A small network was shown many inputs. Here are its activations along a few directions, one row for each input.
Each table varies a few parts of the input and shows all the possible inputs, shuffled.
A made-up example of a description, with smaller parts first: values(2) and (point or ring(9) or (ring(5) and line(6))).
Shared parts are said once, and a part with two or three values counts as separate values.
(in the rows, 128 means zero)

Other details of the inputs vary at random and push rows far along two fixed directions, the same in every table; ignore that.
To show where, the next rows are all for the same input, with only those details redrawn:
[ 84 159 142 131 176 146 184  71 157 161  80 197 126 174 169 117]
[ 94 167 119 140 175 136 178  61 166 157  80 190 121 168 166 120]
[ 92 160 126 142 178 130 177  72 159 154  87 187 114 162 165 113]
[172  57 212 135  68 180 185 243  97 157 134 136 127  71 159 145]
[172  99  63 196 103  82 107 126 137 104 142  83 102 144 118 111]
[172  53 214 135  66 180 182 246  99 159 135 139 130  71 157 145]
[ 85 159 141 132 177 146 185  71 157 161  80 199 124 171 168 117]
[172  97  60 195 100  89 107 125 138 100 142  83 107 149 116 114]

A family of inputs:
r1: [169 114  65 201  95  67  56 116 135  79 128  85 121 128  97 106]
r2: [ 79 146 126 137 176 147 158  70 175 165  68 170  97 163 174  90]
r3: [171  97 244  68  85 176 183 250  84 124 139 130 142  73 123 166]
r4: [190 128  45 107 118  44  96 150 143 117 163  49  99 187  50 125]
r5: [192 112  45 149 129  56  99 144 133  90 148  54 118 175  70 136]
r6: [ 26 186 147 125 173 190  98  57 139 159  91 172 132 124 168 114]
r7: [ 90 183 157  94 171 130 165  60 144 121  90 204 135 160 157 140]
r8: [157 106 226  20  88 175 165 241  90 162 175 110 150  45 108 155]
r9: [ 43 195 125  99 175 137 127  43 113 121 126 178 142 133 151 153]
r10: [ 98 197 132  34 172 129 157  81 151 127 104 165 135 196  88 123]
r11: [171 126  54 138 132  70  64 116 117  78 174  46 143 122  72 126]
r12: [178  97  44 207 109  65  90 125 142 104 136  78 104 140 105 110]
r13: [ 59 168 141 116 179 189 117  47 160 159  81 173 144 132 180  95]
r14: [179  60 213 112  87 163 187 235  99 147 152 148 130  91 136 168]
r15: [121 123  61 193  95  86  23 106  98  87 172  65 129 112 108 123]
r16: [158 109  63 200  91  95  45 115 155  83 119  66  95 122 106  87]
r17: [149  77 206 118  86 204 132 216  82 139 164 137 154  42 164 134]
r18: [168 106  59 162 116  65  46  95 117  90 165  74 146 117  88 135]
r19: [ 35 198 149  69 191 137 137  70 120 134 121 167 161 143 131 149]
r20: [106 107 207  28  73 169 135 231  78 142 186 100 155  68  92 166]
- The inputs of r9 and r19 match in every part but one. If r18 is changed in the same way as r9 into r19, which row does it become? => r11
- What is each input in this table made of? => line(4) and line(5)
- Which other rows does r20 become when the line(4) part takes its other values? List them by row number. => r4, r8, r10

A family of inputs:
r21: [112 111 182  68 123 182 166 166 107 190 162 148 153  72 149 148]
r22: [120 147 185  70 135 133 155 139  93 102 148 161 161 109 120 171]
r23: [ 77 151 186 145 146 198 145  95 138 142  78 191 123 112 203  97]
r24: [167 145 183  84 179 129 236 107 138 126  91 208 142 168 156 138]
r25: [185  46 136 222  60 153  67 204 103  95 141  65 108  61 145 108]
r26: [195  64 130 190  69 101 102 203  72  82 176  97 143  84 116 172]
r27: [ 40 211 110  97 171 117 159  45 168 157  79 197 108 194 119 125]
r28: [189  88 180  77 139 168 225 181 146 192 121 144 133 116 172 124]
r29: [122 134  86 184 115 118  62  64 146  93 116 117 116 124 137  85]
r30: [ 96 116 160 125  99 154 165 171 126 158 113 172 109 127 129 144]
r31: [191 106 193 115 128 165 176 151 164 135  83 156 114 124 166  76]
r32: [ 87 194 190  31 178 152 171 114 105 106 125 170 169 141 123 163]
r33: [151  90  34 179 110  81  74 108 127 134 182  63 133 113 107 123]
r34: [127 114 206 111 114 158 178 158  83 123 144 197 167  93 152 180]
r35: [ 37 229 118  50 192 128 145  66 163 149  80 157 112 215 101 119]
r36: [ 93 133 199  62 102 164 169 198 117 158 121 149 113 120 113 148]
r37: [116 166  53  77 172 101  72  85 138 139 163  56 138 155  86 118]
r38: [177  33 102 203  85 129 105 211  94 151 179  50 133  68 136 140]
r39: [ 80 143  83 155 179 127 140  61 146 175 125 145 139 145 167 122]
r40: [161  89 140 186 113 118 129 166  84  97 145 129 146 107 138 173]
r41: [115 184  66 117 154  94  29  55 157  77 110  65 123 161  89  74]
r42: [122 151  90 153 117 108  56  63 147  92 119 110 121 123 117  85]
r43: [110 137 196  84 116 175 112 138 124 123 113 138 134  87 145 104]
r44: [101 143  29 204 131  68  94  87 160 118 106 113  87 189 103 118]
r45: [206  87 135 135  92 107 178 197 160 139 112 109  87 166 103 112]
r46: [114 147  51 102 160  90  80  72 142 141 166  77 134 142  98 123]
r47: [102 135  30 218 140  75  97  91 160 119  98 106  85 189 109 121]
r48: [191  90 132 141  65  91 100 186  75  72 191  94 153  77  84 172]
- What is each input in this table made of? => values(4) and (point or line(6))
- Which other rows does r26 become when the values(4) part takes its other values? List them by row number. => r23, r39, r44
- Which other rows does r27 become when the values(4) part takes its other values? List them by row number. => r21, r42, r48

A family of inputs:
r49: [116 134 158  83 124 153 121 137 117 126 139 127 143 100 125 125]
r50: [123 151  86 154 152  92 107  72 128  92 121 136 137 159 115 136]
r51: [187  72 136 165  84 134 126 189 115 131 143 100 125  91 136 118]
r52: [117 138 104 134 119 124  83 105 127 118 144  98 133 111 116 109]
r53: [ 85 179 159 101 184 129 199  73 142 142  91 223 136 171 151 151]
r54: [112 124 197 121 134 175 198 136 129 160  97 194 138 111 182 129]
r55: [167 108  99 126 124 104 139 156 140 135 145  90 116 146 102 129]
r56: [ 99 138 157 114 135 160 126 123 111 132 134 138 149  94 148 127]
r57: [109 159  73 179 150  99 105  60 133 102 116 139 132 156 130 126]
r58: [136 129 112 132 110 122  94 131 139 118 121 105 106 137 112 102]
r59: [130 138 105 118 135  93 112 123 107 109 159 110 148 140  99 157]
r60: [ 62 158 124 128 168 154 116  69 129 146 120 152 140 119 161 124]
r61: [ 98 150 171  90 153 148 189 131 106 148 126 188 154 143 139 168]
r62: [188  75 141 136  94 133 127 201 124 124 143  85 118 105 116 120]
r63: [130 106  89 190 123 109 119  99 144 131 119 126 118 132 149 121]
r64: [128 113 213  98 133 174 204 154 125 152 103 191 140 110 166 140]
r65: [127  95 129 168 103 141  90 156  96 118 158 102 136  84 135 146]
r66: [133 139 108 106 135 101 100 122 113 111 154  99 145 119 104 142]
r67: [151 105 134 121 104 123  91 161 100 101 163  84 145  87 109 137]
r68: [191  84 130 125  99 121 136 199 125 131 150  81 115 115 105 132]
r69: [128 134 114 147 129 115  88 109 113  95 143 113 138 122 123 136]
r70: [150 114 111  96  99 110 101 165 109 118 175  78 139 106  89 140]
r71: [122 158  76 177 152  80 111  52 150  92 108 152 118 172 130 120]
r72: [ 72 183 149 119 181 151 160  55 133 128  90 207 143 159 168 137]
r73: [ 83 173 165 112 180 143 190  68 145 131  82 225 136 161 162 139]
r74: [128 119 177  77 122 160 188 195 125 159 121 136 120 132 128 139]
r75: [101 131  79 153 129 120  69  88 131 126 144  97 122 114 122 109]
r76: [180  91 133 120  88 119 128 211 119 123 143  74 107 117  95 132]
r77: [135 103 201 113 119 189 179 186 128 168 109 154 131 100 168 118]
r78: [199  72 136 125  90 123 153 206 109 137 164  96 126 108 112 143]
r79: [129 131 110 134 126 118  78 112 113 100 150  99 136 109 122 122]
r80: [125 117 211 109 129 179 195 150 125 150 103 193 136 110 180 133]
r81: [168 122  98 133 134  97 136 121 138 127 133 111 120 148 115 127]
r82: [164  65 128 171  89 142 112 191 128 148 141  87 113  95 137 117]
r83: [ 99 137 194 132 137 170 194 131 124 144  97 209 138 116 176 142]
r84: [124 136 160  77 114 142 135 158 125 141 135 126 131 117 110 139]
r85: [114 136 169  96 139 159 163 148 142 141  95 144 117 140 139 116]
r86: [130 147  76 150 148  68 141  83 137 108 131 145 125 178 103 144]
r87: [149 108 139 132 108 122  96 160  97  94 157  99 147  99 111 149]
r88: [138 151  68 159 161  93 111  51 163 119 107 131 116 174 137  97]
r89: [133 126 105 155 121 116 110 133 145 126 110  97 106 143 121  98]
r90: [102 177  62 104 153  82 105  63 157 125 131 115 125 179  90 121]
r91: [ 85 124 187 143 138 179 186 131 125 158  99 211 132 110 187 147]
r92: [101 128  94 154 120 127  80 103 137 137 130 108 113 125 122 108]
r93: [144  78 122 160  75 138  86 189 119 137 142  80 104  94 114 113]
r94: [145 101 211 100 120 193 177 191 125 160 113 155 127 102 168 122]
r95: [203  67 146 140  86 133 132 201 113 123 148  98 126  95 122 127]
r96: [ 92 149  64 168 156 103  97  68 166 137  95 112 100 172 133  93]
r97: [106 164  90 122 143 113  76  64 142 108 133 109 129 140 116 105]
r98: [138 155  70 147 162  66 135  54 155 113 115 134 119 183 114 126]
r99: [139 140  73 143 152  72 147  78 148 123 128 129 124 177 111 132]
r100: [ 88 167 127  75 171 125 144  93 122 138 136 149 155 142 126 145]
r101: [126 149 100 123 145  90 103 101 117 102 146 112 144 142 102 153]
r102: [ 96 164 166  92 166 142 182 103 115 138 109 196 148 148 145 161]
r103: [120 131 161 105 111 156 116 143 126 132 127 130 126 110 129 117]
r104: [123 113 173 116  98 170 137 183 123 149 118 130 117 100 137 113]
r105: [141 107 135 157  99 131  96 158  96 105 155 100 143  90 125 140]
r106: [158 105 124 122  85 120  85 167 119 108 151  81 123 103  92 121]
r107: [125 128 154  78 116 146 159 177 129 154 132 130 121 129 113 137]
r108: [143 128  98 147 118 109  99 127 147 111 114  91 100 151 115  98]
r109: [ 80 130 176 139 141 185 165 128 110 156 111 190 142 108 180 153]
r110: [122 140  88 150 114 108  77 103 139 116 132  94 118 132 107 102]
r111: [138 141  99 110 121 105 112 134 143 127 129 100 109 149  92 124]
r112: [166  96 127 127  83 122  96 185 124 112 139  80 110 110  92 117]
r113: [121 133  61 183 155 106 110  61 161 141 109 131 114 159 149 103]
r114: [ 90 183 120  72 164 120 125  71 143 134 125 140 141 147 118 132]
- What is each input in this table made of? => line(6) and ring(11)
- The inputs of r87 and r59 match in every part but the line(6) part. If r73 is changed in the same way as r87 into r59, which row does it become? => r86
- The inputs of r94 and r55 match in every part but the line(6) part. If r72 is changed in the same way as r94 into r55, which row does it become? => r61
- Which other rows does r108 become when the line(6) part takes its other values? List them by row number. => r74, r76, r85, r89, r96
- Which other rows does r60 become when the line(6) part takes its other values? List them by row number. => r56, r66, r67, r79, r100
